Each row below holds a small network's activations on one input, seen along a few directions.
In each table, some parts of the input vary, and every possible input appears once, in random order.
Descriptions start from the smaller parts, as in this example, which fits no table here: one of 8 places around a ring, together with either a single point or one of 11 places along a line or (one of 3 separate values, together with one of 4 places along a line).
Shared parts are said once, and a part with two or three values counts as separate values.

Table:
row 1: [ 29 -48  33   5  11 -28  17  25  13  -3 -23]
row 2: [-15  38  50 -48  32 -18   0 -44 -57   6  18]
row 3: [ -6  48   2 -23  -1  -6 -28 -45 -25  -7  22]
row 4: [ 13 -46  28  13   7 -28  23  39  20  11 -25]
row 5: [  3 -23  11  17 -60  -1  26  44  25 -15 -13]
row 6: [ 23 -28   6  17 -25 -11   7  30  17 -38 -13]
row 7: [ 38 -45  24  13   9 -28   5  25   2 -17 -13]
row 8: [ -7  33  14 -26 -25  15 -13 -20 -36  -6  15]
row 9: [ 12 -30   7  16 -49  -5  11  39  22 -25 -11]
row 10: [ -6  50  14 -17  -4  -3 -10 -31 -37  -9  20]
row 11: [-30 -23 -74  29  20  29 -42 -12  -2   2 -22]
row 12: [  4 -41  27  20  -6 -24  25  51  25  20 -26]
row 13: [ 31 -42  12   6  -6 -14   9  25   9 -24  -8]
row 14: [-19  32  41 -67  32  -7 -16 -54 -38  14  23]
row 15: [-19 -15 -77  43   9  33   3 -22  15  -2  28]
row 16: [-13  37  32 -42  31   2 -10 -46 -42   4  27]
row 17: [-12  36  20 -47  31  -2 -29 -60 -28   5  28]
row 18: [-12  16 -73  16  38  31 -35   6  14  20 -31]
row 19: [  3  45 -71  20  40  35   5  12  39  37   6]
row 20: [ -4 -18  16  22 -57  -9  27  40  22  -3 -26]
row 21: [ -6 -31  26  20 -27 -10  32  45  26  12 -26]
row 22: [ -7  31   1 -32 -22  12 -32 -36 -24  -4  17]
row 23: [ -1  24 -69  44  22  39  26 -12  39  19  33]
What is each input in this table made of?
> either one of 5 places around a ring or (one of 2 separate values, together with one of 4 places along a line) or one of 10 places around a ring

Table:
row 24: [ -3   2 -33   5  34  20  -7 -17  -4   6   8]
row 25: [-19  25 -29   6 -20  28  -7 -12   5   9  13]
row 26: [  1   0   9  -8  32 -12 -10 -11 -12  20 -10]
row 27: [ -8  27 -42  15  12  18  -1 -17  10   7  17]
row 28: [ 24 -79 -12  61 -34 -13  38  93  63  -7 -44]
row 29: [ -1  -1 -14  -9  41  -4 -20  -8   1   7  -1]
row 30: [ -7   1  35 -23  23 -17   9   0 -15   6  -2]
row 31: [ 15   6  39 -24  -3 -15   8  -7  -7   0   4]
row 32: [ -6  -3  17  -8 -37  -5  -4 -15 -12 -19   2]
row 33: [ -4  22  -7  -4 -27  14  -9  -3 -10 -14   0]
row 34: [  7  -1  38 -12 -22 -13   3  -3 -18 -15  14]
What is each input in this table made of?
> either a single point or one of 10 places around a ring

Table:
row 35: [  1   7  18 -17   2  -7 -10 -20 -20   0   4]
row 36: [ -9  28 -15  -5   1  15  -4 -20  -6   8  12]
row 37: [ -1  15 -16  -7  23   8 -18 -24 -12   5   5]
row 38: [-12  20  10 -11 -12   2   2 -15 -11  -5  15]
row 39: [ -6  24 -14  -7  27  11  -7 -17  -7  11  10]
row 40: [ -6  14   7 -10 -14   1 -11 -20 -15  -7  11]
row 41: [ -1   5   6 -18  22  -6 -12 -19 -15  -1   4]
row 42: [ 23 -85  -8  58 -41 -17  32  95  58 -14 -51]
row 43: [-11  14 -16  -5  -2  12 -13 -23 -11  -5  11]
row 44: [ 27 -76  -6  60 -38 -14  47  92  64  -8 -37]
row 45: [ -3  15  23 -20   7  -2  -1 -12 -15   2   9]
row 46: [  0  18  10 -17  25  -4  -6 -17  -9  14   7]
What is each input in this table made of?
> one of 2 separate values, together with either a single point or one of 5 places around a ring
The inputs of row 42 and row 44 match in every part but the choice among 2 separate values. If row 40 is changed in the same way as row 42 into row 44, which row does it become?
> row 38
Change only the choice among 2 separate values in row 45. List by row number the other rows that result.
> row 35

Table:
row 47: [-14   2 -17   5   8  13  -8 -16 -11   2   4]
row 48: [ -6  11 -21   0  11   6 -18 -18  -2   5   1]
row 49: [  0   2  18 -11 -20  -3 -12  -5 -15 -11  -2]
row 50: [-16  12 -17   3   6  15   3 -11  -3   8  12]
row 51: [  0  -7  20 -13  18 -15  -4   1  -9   9  -8]
row 52: [-11  17 -23   1   7  13  -3 -13   1   8  13]
row 53: [ -2   6  23 -10  14  -9  11   3  -2  12   0]
row 54: [ 22 -56 -11  55 -37  -5  40  75  56   2 -30]
row 55: [  4  23 -20  -1  15  15  -5  -5   5   4   8]
row 56: [ -9   7 -23   3   8  11 -14 -19  -6   2   4]
row 57: [  6   6  16  -7 -14  -7   9 -10  -6 -14  16]
row 58: [ -5   2  20 -15  -6  -5  -9  -1 -13   2 -14]
row 59: [ -2  14  20  -9 -22   0   3  -3  -8  -7   5]
row 60: [ -7  20 -19  -1  10  10  -5 -13   6  10  10]
row 61: [ 15 -66 -12  41 -21 -11  16  67  41 -14 -37]
row 62: [ -6  14  19 -15  -8  -4   6   2  -6   6  -6]
row 63: [  8 -14  17  -9  13 -13  -2  -7  -9  -5   4]
row 64: [  8  -7  14 -10 -11 -10  -6 -13 -13 -18   8]
row 65: [  6  14 -21   1  18  11 -15 -10  -3  -1   0]
row 66: [  8  -1  18  -8  12 -13  13  -3  -3   0  13]
The inputs of row 59 and row 49 match in every part but one. If row 54 is changed in the same way as row 59 into row 49, which row does it become?
> row 61
What is each input in this table made of?
> one of 2 separate values, together with either a single point or one of 4 places along a line or one of 5 places around a ring
Change only the place on the ring of 5 in row 58. List by row number the other rows that result.
> row 49, row 51, row 63, row 64
Change only the place on the line of 4 in row 52. List by row number the other rows that result.
> row 50, row 55, row 60

Table:
row 67: [-12  54  25 -42  -9  -5 -23 -59 -50 -18  33]
row 68: [ 20 -42 -36  43  17   3  20  63  48  10 -40]
row 69: [ 13 -48 -58  64 -24  16  10  48  46 -13 -23]
row 70: [ -3  41  22 -51  53   3 -25 -50 -39  25  16]
row 71: [-27  65 -14 -28 -16  33 -18 -50 -30  -5  35]
row 72: [ 17 -68  56  10 -27 -43  25  53  11 -19 -36]
row 73: [  0  43  67 -65  28 -16  -7 -64 -53   4  37]
row 74: [ 22 -57  21  19   6 -19  21  68  29   7 -42]
row 75: [ 13 -47  22  31 -63 -26  20  52  25 -25 -26]
row 76: [-30  44 -54  -4  25  32 -33 -57 -26   6  25]
row 77: [-21  49 -31 -21  74  15 -20 -52 -12  39  22]
row 78: [  7 -34 -21  45 -63   7  30  49  52 -12  -3]
What is each input in this table made of?
> one of 2 separate values, together with one of 6 places around a ring
The inputs of row 68 and row 77 match in every part but the choice among 2 separate values. If row 75 is changed in the same way as row 68 into row 77, which row does it become?
> row 67
Change only the choice among 2 separate values in row 69. List by row number the other rows that result.
> row 76
